These are the activations of a small neural network, seen along a few directions. Each row is one input.
In each table, some parts of the input vary, and every possible input appears once, in random order.
A made-up example of a description, with smaller parts first: one of 6 places along a line, together with either a single point or one of 11 places around a ring or (one of 3 separate values, together with one of 5 places around a ring).
Shared parts are said once, and a part with two or three values counts as separate values.

Other details of the inputs shift rows strongly along three fixed directions, in all tables alike. That doesn't count.

Table:
R1: [  1  16   9 -18  -4   2   4  -3   3  -2   2 -11]
R2: [-12  -1 -14  21   2  -1 -10  -2  -7  -6  -1   1]
R3: [ -5  -3   3  23  10   1 -11 -11  -2  -3  -5   0]
R4: [ -1  17   8 -17  -8   2   1   4   6  -3   4  -8]
R5: [ -7   3  18 -11 -12   4  10  12  -4   5  -4 -18]
R6: [ -3   2  -9  22  13   2 -10  -7  -5  -1   1  -6]
R7: [ 19  -5  -1 -19   2  -5  22   8  15   3 -11  19]
R8: [  3  15  -2  -8  -2   3  -4   6  -5   7   9 -13]
R9: [ 23 -11  -7 -20   2  -2  21  11  11  12  -3  13]
R10: [-26 -31  13 -15 -31   5  -8 -21 -12  -4  16 -10]
R11: [ -7  -8  -8  20  10   2 -13  -8  -8   0   1  -4]
R12: [ -6   5   1  24  14  -1 -17  -2  -3  -1  -3   0]
R13: [ 17   3 -13  -3   9  -6  16  19   9   2  -9  24]
R14: [ 13 -25 -14  26  22  -8   5  -2   5   1 -16  26]
R15: [  3  17  -2  -6  -3   3  -2   5  -2   5   8 -14]
R16: [-10   6  -3  25  14  -3 -13  -3  -3  -8  -5   3]
R17: [  7  28   8  -5   6   2  -3   6   6   2   4 -12]
R18: [ -8   8 -14  22   7  -2  -8  -2  -6  -6  -1  -1]
R19: [ -8  18   9  -3  -3   1  12  13  -3  -3  -8 -18]
R20: [ -4 -45   6 -10 -17  -5  10 -13   2  -3  -1  20]
R21: [  8 -21 -13  26  18  -8   0  10  -1   5 -12  32]
R22: [  8  26   5  -6   6   6  -3   0   5   2  -1 -15]
R23: [ -7   4 -13  22  13   0  -7  -8  -5  -8  -1  -3]
R24: [ -4  -7  -4  20  12   1 -13 -12  -6  -3  -3  -3]
R25: [  3  13  -1 -15 -10   5   0   7  -1   7   9 -14]
R26: [-14  -1  -7  24   7  -2 -13  -1  -9  -7  -1   7]
R27: [ -3 -49  15  -8 -16  -4   5 -10   1   7  -3  22]
R28: [ 20  -7 -11 -21   1  -4  24  10  11   5  -4  15]
R29: [  7  11   5 -17  -4   6   0  -3   3   2   5 -16]
R30: [  3  17  -2 -10   1   4   1  -5   2  -6   2 -13]
R31: [ -5   7  -7  23   9   2 -15   3  -6  -1  -2   1]
R32: [ 21  -8  -1 -14   0  -5  18  18   9  12  -2  22]
R33: [ -1  18  10 -16  -7   0   2   2   5  -3   6  -8]
R34: [  2  26  -8  -9   1   1   1   7  -3   0   7 -14]
R35: [  4  29   3  -7   6   2   3  -2   5  -5  -1 -13]
R36: [-28 -26  19 -10 -36   3 -10 -13 -11  -6  16  -2]
R37: [ 20  -9   3 -15   1  -5  16  15  14  10  -7  21]
R38: [-24 -31  18 -16 -30   4  -9 -24 -10  -7  13 -10]
Description of these inputs: one of 2 separate values, together with either a single point or (one of 3 separate values, together with one of 6 places around a ring).
Question: Changing only the choice among 2 separate values turns R9 into R28. The same change can be made to R37. Which row results?
Answer: R4
Question: Which other rows does R34 become when the choice among 2 separate values takes its other values? List them by row number.
Answer: R8

Table:
R39: [ -5  -9  11  -7 -11   0   7   1   1   1  -2   1]
R40: [ -4  -7   5 -10 -11  -2   3   7  -1   4   3   5]
R41: [ -4  26 -10   9  13   5 -14 -14  -6 -10   3 -18]
R42: [  4 -14   4 -11  -6   1   0  -9  -1   5   7  -1]
R43: [  1 -11  -1 -12 -10   0   3 -13   3  -3   5   2]
R44: [ -5  19  -6  17  15   6 -20 -13  -6  -4   6 -19]
R45: [ -1  -6   3  -9 -11  -2   7   9  -2   3   3   4]
R46: [ -8 -42 -13  50  19 -11  -3  -2  -2  -5 -26  37]
R47: [ -6 -11  12  -6 -11   0   5   1   1   1  -2   2]
R48: [ -6 -10  14  -7 -11  -1   4   0   1   0   0   3]
R49: [-13  24  -5  17   5   4 -15   2 -10  -5   4 -18]
R50: [ -4  -9  12  -7 -10  -1   5   1   0   0  -1   2]
R51: [-13  24  -2  17   5   3 -16   1 -10  -5   5 -17]
R52: [ -5 -10   2  -9 -14   0   4   6  -3   3   2   1]
R53: [ 49  44  -9 -39  17  -1  26  21  23  15   0  -3]
R54: [ -7  -9   3  -8 -15   1   5   5  -3   3   4   2]
R55: [ -3  22  -6  16  13   8 -21 -11  -4  -4   5 -18]
R56: [ -1 -13  -1 -14  -7   0   4 -11   3  -4   6   1]
R57: [ -6 -10  15  -8 -11  -1   2   1   1   1  -1   3]
R58: [ 37   2 -29  20  43  -8  14  15  15   6 -21  32]
Question: What do these inputs look like to the network?
Answer: either one of 3 separate values or one of 5 places along a line or (one of 2 separate values, together with one of 6 places along a line)
Question: Which other rows does R40 become when the place on the line of 6 takes its other values? List them by row number.
Answer: R45, R49, R51, R52, R54
Question: Which other rows does R57 become when the choice among 2 separate values takes its other values? List them by row number.
Answer: R40
